Each row below holds a small network's activations on one record, seen along a few directions.
After each row come some of the record's fields: BOT, KALUT, LURUG, LIPET, ZUG, SOKUD.
Not every record has every field; a missing one is written none.
Other fields move the rows too, some of them a lot.
In the rows, 500 means zero.
Strong random noise was added to every row along 2 fixed directions; ignore it. To show where, here is one row again and again, with new noise each time:
[712 428 725 222 481 689 278 478 354 214 372 365 469 329 424 611 557 386
 338 454 451 617]
[692 292 673 124 405 798  83 498 340 108 289 370 562 496 263 654 454 307
 389 567 577 699]
[615 390 492 400 437 465 363 552 426 409 475 413 388 455 287 435 628 668
 438 614 563 569]
[670 539 629 430 529 441 523 505 412 440 519 390 327 243 497 457 703 640
 350 443 397 506]

[391 615 340 777 558 293 824 507 624 829 632 644 402 482 514 391 500 702
 519 531 495 418]  BOT is reko, KALUT is kekek, LURUG is none, LIPET is none, ZUG is sonib, SOKUD is tufo
[459 466 600 359 460 617 330 433 419 332 451 481 614 490 555 572 510 397
 536 513 432 584]  BOT is fosem, KALUT is none, LURUG is none, LIPET is none, ZUG is none, SOKUD is none
[437 603 597 597 580 441 494 397 490 524 565 561 521 445 813 489 642 556
 551 434 333 498]  BOT is maz, KALUT is nibe, LURUG is keli, LIPET is risa, ZUG is sonib, SOKUD is tufo
[393 691 656 659 590 472 574 317 523 595 583 666 517 352 906 565 516 511
 586 445 329 475]  BOT is maz, KALUT is divi, LURUG is none, LIPET is none, ZUG is lesoz, SOKUD is tufo
[549 535 369 657 502 244 665 566 496 661 626 485 290 369 409 336 692 836
 418 536 503 451]  BOT is maz, KALUT is nibe, LURUG is zuzul, LIPET is risa, ZUG is zul, SOKUD is tufo
[435 487 422 496 485 605 463 503 528 499 448 548 637 668 434 548 325 358
 549 510 590 538]  BOT is bivu, KALUT is kekek, LURUG is none, LIPET is none, ZUG is sonib, SOKUD is tufo
[343 516 527 570 493 515 383 377 515 512 513 638 603 545 706 537 486 515
 701 612 491 565]  BOT is vudav, KALUT is divi, LURUG is none, LIPET is none, ZUG is lesoz, SOKUD is tufo
[346 448 332 696 444 293 485 514 555 682 579 623 417 534 438 369 686 844
 671 767 554 578]  BOT is fosem, KALUT is nibe, LURUG is keli, LIPET is sufup, ZUG is lesoz, SOKUD is tufo
[565 492 319 437 490 426 483 641 452 421 518 336 493 613 353 401 568 479
 438 393 523 475]  BOT is peto, KALUT is nibe, LURUG is zuzul, LIPET is sivik, ZUG is tekos, SOKUD is tufo
[508 455 325 453 458 405 375 627 475 442 531 384 520 625 367 337 673 608
 540 516 531 520]  BOT is peto, KALUT is nibe, LURUG is keli, LIPET is sufup, ZUG is tekos, SOKUD is tufo
[647 454 509 332 468 553 324 579 398 292 428 351 458 490 349 497 607 489
 422 486 513 568]  BOT is peto, KALUT is nibe, LURUG is zuzul, LIPET is sivik, ZUG is tekos, SOKUD is tufo
[624 515 800 316 530 783 431 412 450 325 338 498 560 320 588 720 372 245
 404 425 439 577]  BOT is vudav, KALUT is kekek, LURUG is none, LIPET is none, ZUG is sonib, SOKUD is zibug
[305 487 404 656 461 437 395 416 555 595 548 666 588 657 601 471 461 616
 741 690 582 543]  BOT is bivu, KALUT is divi, LURUG is none, LIPET is none, ZUG is lesoz, SOKUD is tufo
[399 409 387 489 402 493 338 508 489 461 496 509 607 687 373 458 468 555
 622 646 601 555]  BOT is bivu, KALUT is none, LURUG is none, LIPET is none, ZUG is none, SOKUD is none
[498 545 386 563 550 309 606 575 479 579 643 382 399 458 547 320 765 623
 469 389 411 423]  BOT is vudav, KALUT is nibe, LURUG is keli, LIPET is sufup, ZUG is zul, SOKUD is tufo
[422 614 478 621 523 309 646 477 497 615 628 490 450 388 645 377 681 698
 552 477 377 437]  BOT is vudav, KALUT is none, LURUG is none, LIPET is none, ZUG is none, SOKUD is none
[369 521 323 635 499 400 613 526 563 662 560 587 517 615 456 414 477 601
 589 575 557 484]  BOT is fosem, KALUT is kekek, LURUG is none, LIPET is none, ZUG is sonib, SOKUD is tufo
[373 439 518 442 448 623 264 410 471 397 439 604 662 600 582 585 428 395
 661 615 536 617]  BOT is fosem, KALUT is divi, LURUG is none, LIPET is none, ZUG is lesoz, SOKUD is tufo
[436 573 612 487 523 610 402 385 474 433 472 571 630 468 729 604 439 347
 581 448 435 547]  BOT is bivu, KALUT is divi, LURUG is none, LIPET is none, ZUG is lesoz, SOKUD is tufo
[360 581 129 780 504 137 768 646 610 809 715 465 447 675 461 203 592 736
 592 453 555 285]  BOT is peto, KALUT is bidut, LURUG is none, LIPET is none, ZUG is lesoz, SOKUD is zibug
[378 431 372 550 410 441 386 498 508 525 537 560 560 678 377 440 476 620
 608 666 583 529]  BOT is maz, KALUT is none, LURUG is none, LIPET is none, ZUG is none, SOKUD is none
[412 741 500 741 604 280 736 436 552 716 651 573 457 345 834 406 632 628
 555 370 337 378]  BOT is peto, KALUT is divi, LURUG is none, LIPET is none, ZUG is lesoz, SOKUD is tufo
[412 390 234 605 420 391 467 589 553 559 578 527 529 817 318 365 423 624
 609 643 678 427]  BOT is maz, KALUT is bidut, LURUG is none, LIPET is none, ZUG is sonib, SOKUD is zibug
[528 409 543 445 444 642 397 494 519 457 388 552 546 564 351 586 342 452
 519 631 637 569]  BOT is bivu, KALUT is kekek, LURUG is none, LIPET is none, ZUG is sonib, SOKUD is zibug
[608 578 748 374 559 722 545 429 460 397 396 485 536 286 610 676 403 234
 348 339 405 531]  BOT is fosem, KALUT is kekek, LURUG is none, LIPET is none, ZUG is sonib, SOKUD is zibug
[494 490 534 516 455 487 360 452 480 476 488 559 470 437 528 503 601 594
 569 624 482 608]  BOT is maz, KALUT is nibe, LURUG is zuzul, LIPET is sufup, ZUG is lesoz, SOKUD is tufo
[372 395 390 473 402 590 249 473 497 433 449 606 654 723 413 542 356 441
 657 668 637 598]  BOT is maz, KALUT is divi, LURUG is none, LIPET is none, ZUG is lesoz, SOKUD is tufo
[489 569 424 721 529 346 795 519 611 787 579 605 346 390 425 423 493 695
 440 556 542 430]  BOT is reko, KALUT is kekek, LURUG is none, LIPET is none, ZUG is sonib, SOKUD is zibug
[363 506 273 675 478 401 593 538 592 694 560 620 530 708 378 416 394 603
 589 609 623 473]  BOT is maz, KALUT is kekek, LURUG is none, LIPET is none, ZUG is sonib, SOKUD is tufo
[365 473 263 677 460 337 558 563 591 694 578 578 513 693 372 336 496 725
 651 665 643 475]  BOT is bivu, KALUT is kekek, LURUG is none, LIPET is none, ZUG is sonib, SOKUD is tufo
[388 587 550 595 534 491 450 388 527 534 523 612 599 516 747 538 474 465
 632 503 447 508]  BOT is peto, KALUT is divi, LURUG is none, LIPET is none, ZUG is lesoz, SOKUD is tufo
[498 752 471 666 635 307 829 513 537 638 677 419 473 405 815 358 632 513
 454 192 286 275]  BOT is peto, KALUT is bidut, LURUG is none, LIPET is none, ZUG is sonib, SOKUD is zibug
[377 519 501 657 500 277 475 476 528 620 626 568 382 399 677 368 768 866
 662 623 401 502]  BOT is maz, KALUT is nibe, LURUG is keli, LIPET is risa, ZUG is lesoz, SOKUD is tufo
[428 527 623 530 531 583 462 349 548 521 452 666 577 459 674 640 389 388
 560 542 462 567]  BOT is reko, KALUT is divi, LURUG is none, LIPET is none, ZUG is lesoz, SOKUD is tufo
[432 295 211 487 362 529 406 619 573 516 450 537 573 868 112 484 270 463
 579 696 788 534]  BOT is reko, KALUT is bidut, LURUG is none, LIPET is none, ZUG is sonib, SOKUD is zibug
[467 420 477 378 423 595 281 504 458 348 426 454 671 666 397 536 420 372
 544 535 554 563]  BOT is peto, KALUT is none, LURUG is none, LIPET is none, ZUG is none, SOKUD is none
[380 726 512 743 596 276 738 413 540 721 667 596 431 302 865 400 678 690
 599 426 326 407]  BOT is vudav, KALUT is divi, LURUG is none, LIPET is none, ZUG is lesoz, SOKUD is tufo
[558 335 610 283 411 832 260 447 486 317 279 580 616 613 247 726 197 235
 459 656 688 657]  BOT is reko, KALUT is kekek, LURUG is none, LIPET is none, ZUG is sonib, SOKUD is zibug
[352 532 551 553 499 535 400 357 524 515 510 667 596 561 700 570 438 468
 655 592 485 549]  BOT is reko, KALUT is divi, LURUG is none, LIPET is none, ZUG is lesoz, SOKUD is tufo
[472 392 389 548 420 460 488 527 549 596 482 580 429 576 246 442 455 679
 556 753 676 546]  BOT is fosem, KALUT is kekek, LURUG is none, LIPET is none, ZUG is sonib, SOKUD is zibug
[448 517 535 446 474 514 453 450 470 451 510 507 558 523 533 517 505 468
 511 501 450 511]  BOT is reko, KALUT is none, LURUG is none, LIPET is none, ZUG is none, SOKUD is none

Here are new rows. What are their fields?
[537 423 558 476 467 645 476 466 536 514 394 605 492 474 331 623 325 429
 442 622 613 584]  BOT is reko, KALUT is kekek, LURUG is none, LIPET is none, ZUG is sonib, SOKUD is zibug
[481 465 503 396 452 507 457 474 480 409 484 456 547 588 428 517 463 509
 493 516 511 503]  BOT is reko, KALUT is none, LURUG is none, LIPET is none, ZUG is none, SOKUD is none
[475 404 369 542 435 469 473 583 570 579 461 526 523 669 270 435 418 583
 547 644 669 496]  BOT is peto, KALUT is kekek, LURUG is none, LIPET is none, ZUG is sonib, SOKUD is zibug
[515 517 470 560 494 515 592 524 547 589 482 524 492 501 407 500 408 491
 464 511 587 482]  BOT is bivu, KALUT is kekek, LURUG is none, LIPET is none, ZUG is sonib, SOKUD is zibug
[416 619 538 564 540 448 552 424 484 543 562 563 511 370 744 491 582 528
 572 452 372 490]  BOT is fosem, KALUT is divi, LURUG is none, LIPET is none, ZUG is lesoz, SOKUD is tufo
[525 502 560 497 500 564 526 499 525 519 454 519 510 479 471 531 432 479
 482 512 529 498]  BOT is bivu, KALUT is kekek, LURUG is none, LIPET is none, ZUG is sonib, SOKUD is zibug
[594 342 458 314 413 534 234 618 419 324 430 343 543 578 276 436 612 511
 475 551 580 582]  BOT is peto, KALUT is nibe, LURUG is keli, LIPET is sufup, ZUG is zul, SOKUD is tufo
[548 424 718 249 503 738 154 450 409 181 353 432 702 494 687 639 507 206
 543 397 391 625]  BOT is peto, KALUT is nibe, LURUG is keli, LIPET is risa, ZUG is lesoz, SOKUD is tufo
[458 515 407 545 517 467 453 500 488 461 479 459 532 659 519 514 468 399
 518 448 518 505]  BOT is peto, KALUT is nibe, LURUG is zuzul, LIPET is sivik, ZUG is sonib, SOKUD is tufo
[634 588 697 432 587 656 691 460 529 516 404 499 494 287 529 656 361 235
 261 295 428 476]  BOT is reko, KALUT is kekek, LURUG is none, LIPET is none, ZUG is sonib, SOKUD is zibug
[501 402 523 425 448 615 405 515 512 452 405 520 557 565 374 544 408 458
 531 607 599 561]  BOT is vudav, KALUT is kekek, LURUG is none, LIPET is none, ZUG is sonib, SOKUD is zibug
[455 599 572 501 528 556 471 422 472 463 502 536 583 428 709 559 478 395
 551 415 415 512]  BOT is bivu, KALUT is divi, LURUG is none, LIPET is none, ZUG is lesoz, SOKUD is tufo
[511 552 607 409 546 696 463 464 470 365 465 482 674 559 660 613 342 190
 448 295 429 450]  BOT is maz, KALUT is bidut, LURUG is none, LIPET is none, ZUG is sonib, SOKUD is zibug
[339 378 269 646 390 325 470 525 565 658 576 616 478 677 276 369 518 790
 640 791 640 536]  BOT is reko, KALUT is none, LURUG is none, LIPET is none, ZUG is none, SOKUD is none
[534 570 560 557 530 503 658 471 543 608 495 568 422 387 483 535 445 508
 415 496 507 469]  BOT is reko, KALUT is kekek, LURUG is none, LIPET is none, ZUG is sonib, SOKUD is zibug
[481 440 350 641 453 391 636 549 577 692 530 591 370 538 250 428 455 712
 512 710 666 491]  BOT is fosem, KALUT is kekek, LURUG is none, LIPET is none, ZUG is sonib, SOKUD is zibug
[496 500 544 523 502 501 566 497 528 560 488 540 461 435 489 492 509 568
 497 553 497 496]  BOT is fosem, KALUT is kekek, LURUG is none, LIPET is none, ZUG is sonib, SOKUD is zibug
[458 461 419 563 469 472 565 525 545 611 497 554 470 524 365 458 465 579
 511 610 602 504]  BOT is fosem, KALUT is kekek, LURUG is none, LIPET is none, ZUG is sonib, SOKUD is zibug
[629 388 442 405 438 419 380 598 436 421 475 364 397 480 255 389 657 677
 438 591 580 548]  BOT is peto, KALUT is nibe, LURUG is zuzul, LIPET is risa, ZUG is zul, SOKUD is tufo
[597 517 610 240 510 612 454 512 403 280 423 325 586 492 476 573 483 258
 333 282 397 461]  BOT is reko, KALUT is none, LURUG is none, LIPET is none, ZUG is none, SOKUD is none
